These are the activations of a small neural network, seen along a few directions. Each row is one input.
Each table varies a few parts of the input and shows all the possible inputs, shuffled.
A made-up example of a description, with smaller parts first: one of 5 places around a ring, together with either a single point or one of 11 places along a line or (one of 3 separate values, together with one of 6 places along a line).
Shared parts are said once, and a part with two or three values counts as separate values.

Other details of the inputs shift rows strongly along three fixed directions, in all tables alike. That doesn't count.

Table:
R1: [ -29  -41  -20   40   41 -107   34  -45    2   15  -12]
R2: [ 33  38  21 -24   5  70 -35   8 -22  -3  15]
R3: [-20  20 -48 -24  -7  65 -68  -6  66 -82 -18]
R4: [ 23 -14 -97  -1  88 -33 -34 -35  -1  31 -20]
R5: [ 27  57   5 -38 -47  87  19  33   4  15   8]
R6: [-61  -2  85  26 -78 -49  89  17   0  -5   3]
R7: [-28 -11 106  39 -64 -45  85  17 -25 -34   9]
R8: [-12  31 -25  -9 -21  64  -8   0  26 -69   8]
R9: [  8  57  -1 -27 -34  84  -1  16  11 -29  26]
R10: [ 20 -56 -57  -4  78 -29 -74 -24   0  -2 -17]
R11: [-72 -16  29  26 -60 -27  27  -1  41 -76 -21]
R12: [ -37  -76  -35   48   16 -108   29  -34    6   -8  -12]
R13: [-54 -36 -39  29  -4 -56 -21 -11  32 -61 -42]
R14: [-54 -48 -48  43  -1 -77 -16 -21  43 -76 -46]
R15: [ 76   5 -30 -28 100 -22 -36 -10 -49 105  -1]
R16: [ 40  55  56 -16 -26  93  -2  34 -17   3  29]
R17: [  -9   -9 -111  -13   75   28  -87  -45   53  -61  -29]
R18: [-30  -3 -35 -23 -45  70 -53  20  50 -75  -9]
R19: [ 70  -7  -1 -27  56   6 -20  -6 -56 108  24]
R20: [ 15 -44  27  29   9 -36  15   1 -20  29   2]
R21: [ 58  36  62 -14  14  34  28  15 -36  88  25]
R22: [  14   -3    7   26   43 -108   55  -24  -46   86   36]
R23: [ 27  27 -15 -39 -34  93  12  21   8  10  24]
R24: [-36 -42  28  33 -58 -64  64   4   8 -12   6]
R25: [-18 -10 -89 -13  54  -6 -90 -11  27 -25 -34]
R26: [ 62  39  65 -12 -17  45  38  38 -43  82  15]
R27: [-31  14 -12  -2   1  -3 -25   2   6 -28   8]
R28: [-10   4  13 -21 -41  24   9  29  -1  20  18]
R29: [ 23 -14  70  14  24 -74  65  -9 -48  79  11]
R30: [ 51  11   5 -21  68   3 -27 -21 -37  80   6]
R31: [-44 -20  80  36 -97  -1  47  23   8 -79 -38]
R32: [ -2  59   7 -33 -38  80 -18  26  10 -25  25]
Description of these inputs: one of 4 places along a line, together with either one of 3 separate values or one of 5 places along a line.
Question: The inputs of R24 and R14 match in every part but the place on the line of 4. If R23 is changed in the same way as R24 into R14, which row does it become?
Answer: R4
Question: Change only the choice among 3 separate values in R20. List by row number the other rows that result.
Answer: R10, R19

Table:
R33: [ 34  -2  28 -17  -7   9  12  25 -19  70  30]
R34: [-27 -11 -37   8   6 -37 -25   2  -7 -19  -6]
R35: [ -2   0  53   6 -78   8  88  22 -20   9  18]
R36: [-10  10  30  10 -17  23  -8  -2  16 -76 -24]
R37: [  4 -33   2  17 -20   3   2  11  18 -25  -6]
R38: [-34  24 -21 -17 -11  38 -25  -3  41 -44  -6]
R39: [ 21  21 -21 -12  18  13  18 -10   1  45   7]
R40: [-16 -25  39  14 -76 -14  79  24  -6 -15   3]
R41: [ 33  -2 -22  10  67 -11 -17 -24 -17  38  20]
R42: [-13 -32 -15  54  20 -68  -5  -8  -5 -19 -13]
R43: [-34  11 -16 -20 -50  54 -22  13  53 -55 -17]
R44: [-17  17  10 -22 -11  74 -58   7  28 -73 -21]
R45: [ 24 -24 -51   2  52 -55  10 -19  -3  66  -8]
R46: [ -6  25  61  10 -58  -9  89  12 -25  -4  29]
R47: [ 36   3   0   2  22  19  -1  -5 -12  35  21]
R48: [-38 -47 -22  20   2 -80  16 -11  22   4 -22]
R49: [-18 -62   4  20  19 -69 -13 -10   0  -6 -36]
R50: [-25 -21  15   8 -41  22 -18  11  29 -48  -2]
R51: [ 26  35   7 -34  37  39 -51  -2  -8   7   1]
R52: [ -6 -46  -4  33  38 -51  -7 -31  -4 -18 -34]
R53: [  9  54 -26 -40  24  36 -31  -4  16  17  15]
R54: [ 19  19 -43  -7  59  -9  -1 -26  -2  45   6]
R55: [ 13  -2  79   9 -57  14  64  21 -21  12  -8]
R56: [-27 -15 -38  40  18 -78  13 -14   8  -7 -26]
R57: [ 26  51  47 -32 -17  10  53  15 -47  71  54]
R58: [-36 -24  14  42 -16 -58  -3   9   1 -26  -5]
R59: [-13   7 -27 -16 -36  76 -22   5  29 -77  -5]
R60: [ 60  13  60 -21 -17  27  50  30 -42  81   8]
R61: [-25 -34 -26  31  26 -58  18 -32  -7 -27  -4]
R62: [-25 -36  17  18  11 -36 -14 -16   2 -23 -27]
R63: [ 10  -1  24  -1   1   4   3   3 -11  35  26]
R64: [-43 -15 -31  29  14 -84  -1 -10   8   0 -21]
R65: [ 22   3 -39 -48   5  46 -37  16   0  22  13]
R66: [-27  21  23  -3 -39  50 -33  12  37 -84   9]
R67: [ -6  36  14   1 -20   4  40  -2  13 -10   7]
R68: [ 32  25   3 -17  -8  16  44   5 -10  70  13]
R69: [-17 -14 -38  24   4 -38  -3  -3  -9 -29 -12]
R70: [-16 -29   5  50  27 -74  12 -29   2 -31   1]
R71: [ 45  34 -21 -20  35  51 -56  14 -17  12 -17]
R72: [ 47  23  -4 -20  56  38 -28 -11 -23  33  -1]
R73: [-17 -32 -41  -5  12 -21 -27 -14   5 -12  -4]
R74: [ 51   8  16  -6   5  26  17   9 -23  64  27]
R75: [-31   5 108  29 -79 -16  90  23 -15   1  32]
R76: [ 16  12 -54 -26  62  -7 -33 -23   2  64   7]
R77: [  9   5 -35 -21  52 -12 -19 -19 -23  39  24]
R78: [ 18  20 -41 -45  21  54 -44  -2  -5  19  20]
R79: [ -4   3  -4 -31 -20  82 -70  13  32 -60 -30]
R80: [-23  17  16  -7 -38  49 -49  30  18 -71 -32]
Question: What do these inputs look like to the network?
Answer: one of 2 separate values, together with one of 4 places along a line, together with either a single point or one of 5 places along a line
Question: The inputs of R49 and R60 match in every part but the choice among 2 separate values. If R75 is changed in the same way as R49 into R60, which row does it become?
Answer: R41
Question: The inputs of R33 and R37 match in every part but the choice among 2 separate values. If R78 is changed in the same way as R33 into R37, which row does it become?
Answer: R59
Question: List by row number the other rows that have the choice among 2 separate values and the place on the line of 4 in common with R55.
Answer: R36, R52, R60, R71, R72
Question: Change only the choice among 2 separate values in R64. List by row number the other rows that result.
Answer: R56
